These are the activations of a small neural network, seen along a few directions. Each row is one input.
Each table varies a few parts of the input and shows all the possible inputs, shuffled.
A made-up example of a description, with smaller parts first: one of 6 places along a line, together with either a single point or one of 9 places around a ring or (one of 2 separate values, together with one of 8 places around a ring).
Shared parts are said once, and a part with two or three values counts as separate values.
In the rows, zero is written as 128.

Other details of the inputs vary at random and push rows far along three fixed directions, the same in every table; ignore that.

Table:
row 1: [121 121 119 151 130 133 134 132 150 107 138 109 134]
row 2: [137 152 161  86 154 158 103  86  53 215 162 207  86]
row 3: [138 129 132 144 135 119 112 127 129 132 133 132 125]
row 4: [124 123 122 147 131 116 122 137 132 103 127 101 135]
row 5: [126 126 134 130 136 121 114 120 115 133 131 118 135]
row 6: [124 164 120 132 122 123 135 147 128 132 135  95 119]
row 7: [117 153 134 118 135 146 136 138 116 154 147 124 113]
row 8: [127 122 137 133 136 138 125 130 139 139 140 133 135]
row 9: [135 116 122 128 121 126 116 140 129 143 140 134 137]
row 10: [112 149 135 119 136 146 132 135 108 146 145 122 105]
row 11: [122 116 135 140 116 125 135 139 135  96 138 109 131]
row 12: [137 129 128 142 109 126 125 135 142 123 118  93 139]
row 13: [126 155 124 120 141 138 125 139  93 144 137 119 116]
row 14: [161  51 158  96 168 120  72  43 108 157  83 231 158]
row 15: [118 155 112 138 130 139 151 144 137 130 149 105 119]
row 16: [129 123 145 122 120 131 131 125 126 135 144 128 140]
row 17: [147  59 132 127 135  97 109  87 178 100  77 151 187]
row 18: [133 112 122 134 124 126 113 141 124 134 140 138 127]
row 19: [120 118 130 138 137 138 122 114 125 126 141 127 124]
row 20: [125 158 121 132 118 140 147 153 135 124 148 111 119]
row 21: [130 130 121 135 129 128 126 142 135 114 123  97 155]
row 22: [141 122 135 143 123 129 111 122 118 132 123 123 117]
row 23: [140 133 132 138 132 120 115 126 134 141 133 129 134]
row 24: [137 154 116 149 119 129 137 153 126 127 131 104 103]
row 25: [138 125 138 135 119 130 112 119 117 138 121 116 125]
row 26: [129 117 126 120 117 128 114 135 124 144 137 126 139]
row 27: [136 125 128 143 142 119 117 129 124 132 135 132 131]
row 28: [105 162  52  22 123  98 214 128 143 101  19 172  63]
row 29: [146 146 160  98 159 145 114  98  57 213 170 221  82]
row 30: [114 116 131 143 128 135 128 139 142 102 131 105 129]
row 31: [128 124 128 145 118 134 131 141 148 101 137 115 134]
row 32: [142 129 126 135 141 131 118 134 124 137 132 130 145]
row 33: [135 122 142 130 124 129 133 130 132 134 147 137 137]
row 34: [124 130 129 140 120 118 118 131 137 110 123  94 136]
row 35: [124 158 133 116 123 146 135 134 113 149 150 127 115]
row 36: [116 128 133 139 107 126 138 138 141 114 132 109 151]
row 37: [127 159 125 122 138 127 131 136 106 156 143 119 119]
row 38: [108 151 117 131 127 141 145 136 124 123 144  95 114]
row 39: [136  52 142 122 122 117 107  81 172  80  81 156 171]
row 40: [126 118 137 139 139 138 122 131 134 131 139 136 125]
row 41: [114 176  60  41 138  90 212 117 148  93  13 174  54]
row 42: [149 128 133 142 122 128 118 127 131 145 126 126 130]
row 43: [127 127 138 139 120 128 131 130 129 137 141 142 142]
row 44: [111 124 135 140 108 126 134 135 132 106 130 107 144]
row 45: [132  56 135 119 129 117 115  72 182 100  83 145 186]
row 46: [109 151 124 142 115 130 146 151 115 114 142 114 112]
row 47: [127 110 124 129 122 127 109 135 116 130 137 131 124]
row 48: [120 123 129 153 114 123 137 144 141 104 135 121 139]
row 49: [119 119 138 131 112 127 136 135 135 103 136 102 139]
row 50: [130 155 110 142 138 132 137 161 119 118 136 108 118]
Each input here is: one of 5 places around a ring, together with either a single point or one of 4 places along a line or one of 5 places along a line.
Changing only the place on the ring of 5 turns row 37 into row 5. The same change can be made to row 45. Which row results? -> row 38
Which other rows agree with row 24 in the place on the ring of 5? List them by row number. -> row 1, row 3, row 18, row 27, row 29, row 31, row 40, row 48, row 50
Change only the place on the ring of 5 in row 43. List by row number the other rows that result. -> row 36, row 44, row 46, row 48

Table:
row 51: [138 131 110 118 149 128 139 113 150 129  98 133 131]
row 52: [129 166 121 123 102 120 139 162 113 132 130 107 115]
row 53: [125 158 116 129 122 136 131 139 117 133 123  84 110]
row 54: [148  80 160 136 132 118  82  79 124 134 105 137 174]
row 55: [103 135 131 131 108 138 140 124 143 138 163 106 132]
row 56: [140 146 127 149 129 142 132 138 144 138 143 108 132]
row 57: [124 138 112 144 146 134 119 148 133 137 141 104 135]
row 58: [139 132 119 124 149 118 140 112 143 122  98 137 144]
row 59: [130 134 106 113 120 120 149 136 142 110 100 152  90]
row 60: [108 153 123  79 145 126 162 116 128 105 103 128 114]
row 61: [107 118 129 131 115 161 130 141 122 110 159 116 136]
row 62: [119 128 122 136 123 130 104 141 117 135 130  89 133]
row 63: [118 114 118 128 142 110 127 119 127 103 100 145 120]
row 64: [130 121 126 153 126 116 119 150 114 110 151 118 122]
row 65: [130  55 164 128 128 147 104  99 147 128 135 166 167]
row 66: [134 155 109 135 137 120 139 164 117 137 151 114 129]
row 67: [130 115 120 150 126 126 114 148 123 115 151 113 114]
row 68: [141 146 136 155 128 131 133 138 138 131 144 111 145]
row 69: [115 127 119 152 138 132 113 142 121 118 141 109 109]
row 70: [104 136 140 137 108 127 141 124 137 131 164 109 145]
row 71: [109 110 126 104 120 139 148 119 126  98 117 154 142]
row 72: [115 111 133 109 116 130 151 115 160 125 117 146 128]
row 73: [130 131  97  89 119 112 142 136 126 127  91 126 110]
row 74: [134 121 125 128 126 128 140 110 145 111 101 145 103]
row 75: [135 117 126 128 120 110 133 127 138 104 106 158 119]
row 76: [157  88 157 168 126 137  73 126 144 150 167 130 177]
row 77: [134 147 142 141 108 128 127 134 118 132 131  98 132]
row 78: [124 155 168 111 149 166 125 126  53 207 196 194  94]
row 79: [132 135 143 164 120 129 128 133 126 112 144 115 119]
row 80: [152 151 122  80 171 138 118 108  72 221 145 213  86]
row 81: [136 136 128 132 101 130 114 150 126 137 136 103 126]
row 82: [135 120 114 101 119 103 131 128 120 123  96 133 133]
row 83: [133 145 114 100 112 125 151 119 137 129  84 124 106]
row 84: [114 123 137 109 117 120 160 118 149 122 116 152 132]
row 85: [128 128 129 160 135 138 116 129 126 114 141 104 112]
row 86: [115 119 133  91 144 136 133 103 143 108 110 123 131]
row 87: [118 139 126 136 124 120 113 143 107 131 129  95 136]
row 88: [145  74 160 155 145 119  87  79 129 115 117 156 155]
row 89: [143 133 117 116 128 112 143 133 148 126 105 155 140]
row 90: [121 150 113 144 145 123 130 153 125 130 138 106 139]
What do these inputs look like to the network? -> one of 2 separate values, together with either a single point or one of 4 places along a line or (one of 3 separate values, together with one of 5 places around a ring)
Changing only the choice among 2 separate values turns row 67 into row 64. The same change can be made to row 74. Which row results? -> row 79
Changing only the choice among 2 separate values turns row 81 into row 52. The same change can be made to row 51. Which row results? -> row 58
Change only the choice among 3 separate values in row 80. List by row number the other rows that result. -> row 67, row 73
Change only the place on the ring of 5 in row 77. List by row number the other rows that result. -> row 52, row 54, row 82, row 87
